Each row below holds a small network's activations on one input, seen along a few directions.
In each table, some parts of the input vary, and every possible input appears once, in random order.
Descriptions start from the smaller parts, as in this example, which fits no table here: one of 2 separate values, together with either a single point or one of 9 places around a ring or (one of 4 places along a line, together with one of 5 places around a ring).
Shared parts are said once, and a part with two or three values counts as separate values.
In the rows, zero is written as 128.

Other details of the inputs shift rows strongly along two fixed directions, in all tables alike. That doesn't count.

Table:
x1: [140 193  25 151 110 169  59 171 125 129  50 175 172 173]
x2: [100  95 198  99 116  82 195  87 135 128 180  87  87  87]
x3: [143 159  21 134 104 179  52 183 119 130  52 181 158 161]
x4: [157 155  31 177 169 186  40 200  63 103 116 174 221 156]
x5: [105 100 202 110 125  89 205  74 135 130 176  83  87 106]
x6: [143 174  15 141 102 177  68 172 117 130  51 180 162 176]
x7: [141 150 188 182  93 125 194 200  99 131  44 144 161 130]
x8: [150 143 187 177 104 129 189 208 110 125  44 141 155 123]
x9: [116  80 207  94 136  90 184  99 144 128 174  85  80  85]
x10: [131 151 198 187  92 122 182 204 108 139  49 154 178 118]
x11: [124 115  58  84 180 146  54  51 158 144 171 126  84 159]
x12: [137  98  53  79 162 151  56  55 155 143 176 132  67 166]
x13: [159 102 171 151  67 134 189 225 100 124  54 149 132 117]
x14: [ 98 154  62  91 163 126  42  48 176 142 184 125 118 138]
x15: [109 118 224 124 152  87 190  73 155 136 177  88 104 102]
x16: [161 130 174 193 130 137 180 246  52  84 112 126 217  88]
x17: [101 126 216 124 139  83 196  72 159 130 180  81 110 100]
x18: [105 130 210 115 137  81 196  80 164 121 182  79 108  89]
x19: [157 137 167 195 118 134 185 240  51  75 111 122 222  82]
x20: [134 172  43 158 119 169  42 168 110 152  47 189 170 178]
x21: [149 140 165 200 109 123 190 231  44  78 110 128 230  90]
x22: [109  95 222 113 150  83 175  89 145 136 173  88  87  91]
x23: [108 139  59  81 166 133  38  58 168 132 178 118  99 135]
x24: [130 185  28 149 104 164  48 175 119 136  52 181 174 165]
x25: [125  89 204  96 143  96 195  95 149 121 172  79  79  94]
x26: [140 114 169 166  47 128 200 208  84 133  55 155 142 129]
x27: [102 118 211 119 134  81 196  73 143 129 175  78  96 103]
x28: [146 146  33 144 120 180  47 178 113 147  48 191 154 174]
x29: [107 148  65  86 171 134  37  56 183 134 182 121 113 131]
x30: [155 141  16 128  86 183  55 186 115 129  58 187 141 169]
x31: [122 108 213 105 151  88 185  93 158 119 172  75  88  91]
x32: [162 120 161 153  61 139 205 218 104 108  54 142 133 121]
x33: [114 139  72  86 182 135  32  60 184 142 178 123 111 136]
x34: [114 130  66  81 177 133  33  62 169 140 174 120  97 139]
x35: [144 117 162 157  45 126 200 215  90 123  58 153 140 119]
x36: [150 137 166 158  78 135 203 214 108 109  48 136 150 113]
x37: [114 125 212 110 145  89 190  88 172 113 179  75 104  83]
x38: [128  89  56  77 155 146  46  59 149 150 178 138  69 158]
x39: [169 111 168 152  74 139 199 220 106 116  51 143 131 125]
x40: [117 147  55  82 172 138  49  54 174 125 176 112  97 143]
x41: [ 93 149  68 100 166 128  41  40 170 151 182 127 119 149]
x42: [123 146  68  88 188 140  43  56 189 134 177 118 109 145]
x43: [128 105  53  83 153 147  60  44 145 149 178 135  72 173]
x44: [116 122  58  87 170 143  57  40 149 150 173 129  89 166]
x45: [118  83 196 105 108  93 207  78 131 129 181  89  70 113]
x46: [116  90 210 142 179  91 180 104  76  94 238  82 155  84]
x47: [144 164  22 182 146 174  47 185  56  98 114 172 237 160]
x48: [ 94 141  62  94 160 127  42  41 155 150 178 124 105 152]
x49: [139 144 197 182 102 125 178 213 119 133  49 151 171 112]
x50: [117 111 224 120 161  91 186  84 165 130 175  86  99  96]
x51: [130 162  25 149  97 173  56 168 105 147  50 188 166 179]
x52: [148 105 176 166  60 131 194 208  82 139  53 161 136 132]
x53: [122  86 189  96 105  92 208  87 137 119 183  87  68 104]
x54: [104  83 213 108 131  87 189  80 126 143 175  95  83 100]
Each input here is: one of 6 places around a ring, together with either a single point or (one of 2 separate values, together with one of 4 places along a line).
Q: The inputs of x15 and x17 match in every part but the place on the ring of 6. If x20 is changed in the same way as x15 into x17, which row does it become?
A: x48
Q: Which other rows agree with x14 in the place on the ring of 6? List them by row number.
A: x1, x2, x6, x18, x21, x24, x35, x53
Q: Which other rows does x29 become when the choice among 2 separate values takes its other values? List them by row number.
A: x37

Table:
x55: [142 146  75 128 124 158  92 144 138 138  82 157 127 160]
x56: [116 105 142 119 146 111 148  81 107 117 199 100 119 119]
x57: [117 161  59 120 168 142  48  90 141 131 151 133 146 148]
x58: [140 123 200 157  82 119 214 193 115 128  60 131 136 111]
x59: [132 144  93 137  97 149 107 163 123 142  69 163 138 147]
x60: [124 101 184 131 152 107 158 114 120 125 174 107 126 103]
x61: [105 112 170 112 170  99 131  65 141 129 199  94 110 109]
x62: [125 138  57 108 129 148  66 109 146 143 111 152 116 159]
x63: [121 109 159 113 156 106 146 101 127 103 199  90 125  90]
x64: [134 127  52 113 170 152  48 112 117 118 167 133 141 141]
x65: [132 116 172 131 102 117 177 141 133 131 106 119 110 120]
x66: [135 144  91 139  91 148 106 163 123 141  71 162 135 150]
x67: [148 149 105 158  76 151 130 202 114 134  33 171 154 151]
x68: [121 107 141  87 150 112 129  58 165 135 182 100  69 127]
x69: [129 138 219 166 108 102 218 183 110 105 115 108 170  85]
Q: What is each input in this table made of?
A: either a single point or one of 6 places around a ring or (one of 2 separate values, together with one of 4 places along a line)
Q: Which other rows does x66 become when the place on the line of 4 takes its other values? List them by row number.
A: x65, x67, x68

Table:
x70: [141 136 151 159  78 140 185 199  89 127  62 151 141 121]
x71: [139 126 172 147  92 126 176 186 117 123  85 128 123 114]
x72: [107 132  75  98 171 137  60  72 152 129 184 120 128 118]
x73: [136  98 194 122 159 106 166 125 117 121 143  93 107 104]
x74: [140 126 171 152 101 120 165 195  97 112  99 121 163  95]
x75: [123 109 148 128 130 112 143 136 105 127 163 127 139 114]
x76: [143 130 166 144  93 115 177 183 115 111  81 130 127 109]
x77: [125 112 121 105 136 129 107 101 149 135 154 114  90 131]
x78: [121 153  50 131 159 154  32  91 137 134 153 156 137 169]
x79: [129 116 148 119 119 112 144 130 137 117 130 118 105 118]
x80: [142 162  70 174 137 165  78 187  93 138  40 173 175 169]
x81: [113 113 193 122 119  90 172 100 136 131 144 104 110 114]
x82: [139 150 118 152 131 154 110 159 127 120 105 161 160 135]
x83: [124 115 109 118 121 142 119 114 124 140 133 137 111 139]
x84: [116 110 142 124 127 115 145 135 105 121 156 116 144 110]
x85: [118 114 137 124 127 122 155 126 110 110 148 106 139 119]
x86: [118 137 152 124 119 104 147 112 127 128 126 120 116 122]
x87: [151 177  69 179 111 165  91 184 108 128  61 173 181 171]
x88: [113 113 115  86 159 126  97  59 176 152 180 110  93 131]
x89: [115 156  40 108 143 153  37  86 142 150 132 149 117 170]
x90: [135 106 153 125 117 125 143 129 142 137 130 115 104 121]
x91: [126 139 146 141 132 113 155 115 127 121 142 105 135 125]
x92: [131 124 185 130 141 112 179 114 145 117 161 105 122 104]
x93: [127 110 117 104 137 120 105  98 151 125 151 117  97 132]
x94: [127 110 150 126 137 125 140 112 117 120 172 128 124 128]
x95: [130 109 108 121 120 144 120 110 128 146 132 136 114 138]
x96: [130 116 120 110 150 119  90 109 129 126 178 119 123 115]
x97: [148 124 151 131 133 123 147 130 131 114 149 112 123 123]
x98: [116 125 184 110 128 106 181 117 144 132 146 104  98  99]
x99: [136 117 138 127 136 125 151 110 122 121 167 118 122 132]
x100: [108 152  37 123 155 145  28  96 129 137 149 141 148 148]
x101: [119 124  90 101 197 140  68  73 148 136 160 122 109 137]
x102: [124 115 139 118 116 115 157 118 118 121 133 126 109 118]
x103: [126 116 155 121 126 115 149 120 155 135 125 123 126 120]
x104: [113 130  81  87 160 140  70  70 170 148 166 126  99 146]
x105: [138 174  60 159  97 157  79 181 110 134  39 181 171 171]
x106: [134 156  99 130 117 139 118 159 134 126  80 153 143 136]
x107: [127 111 178 119 129 107 171 124 124 105 156  83 123  93]
x108: [119 151  41 109 143 156  33  85 145 154 130 150 120 174]
x109: [146 164  64 163  95 170  77 180 115 154  38 180 172 173]
x110: [122 125 157 134 140 117 138 133 130 126 151 128 141  97]
x111: [147 133 120 166  77 148 153 206  94 124  42 171 165 143]
x112: [125  86 179 122 113 104 184 106 129 130 148 112 108 109]
x113: [119 107 138 113 122 116 149 106 125 123 146 124 106 122]
x114: [124 119 158 130 117 108 144 107 137 140 125 121 127 128]
x115: [139 147 130 142 129 133 152 148 133 116 112 124 151 121]
x116: [151 132 128 169 121 152 150 211  73 128  45 161 171 144]
x117: [122 122 155 117 127 114 149 123 151 129 125 123 122 121]
x118: [114 150  42 127 159 142  26  98 130 142 157 152 143 153]
x119: [146 145 133 148  92 141 149 194 111 124  67 144 131 125]
x120: [128 164  94 167 108 149 113 173 103 117  71 144 180 142]
x121: [131 108 167 126 130 106 191 116 118 114 166  96 122 113]
x122: [113 121 180 123 137 111 177 114 138 109 154  91 131  88]
x123: [111 133  77  85 161 129  72  69 169 134 164 127 103 142]
x124: [145 126 141 126 133 119 151 130 129 111 145 102 126 117]
x125: [106 125 114  83 160 124 101  64 169 142 182 110  86 128]
x126: [151 127 182 159 107 128 166 186 107 109 105 136 150 116]
x127: [121 112 144 121 114 128 156 121 119 133 137 125 105 122]
x128: [116 139 153 125 118 113 148 115 125 137 128 118 109 122]
x129: [137 103 151 125 118 114 142 126 145 127 128 118 111 121]
Q: What is each input in this table made of?
A: one of 4 separate values, together with either a single point or one of 6 places around a ring or (one of 2 separate values, together with one of 4 places along a line)
Q: The inputs of x108 and x104 match in every part but the choice among 4 separate values. If x100 is changed in the same way as x108 into x104, which row does it become?
A: x72
Q: The inputs of x81 and x111 match in every part but the choice among 4 separate values. If x128 is changed in the same way as x81 into x111, which row does it become?
A: x70
Q: Which other rows does x78 become when the choice among 4 separate values takes its other values? List them by row number.
A: x82, x94, x126
Q: Which other rows does x114 become when the place on the line of 4 takes its other values? List them by row number.
A: x81, x86, x105
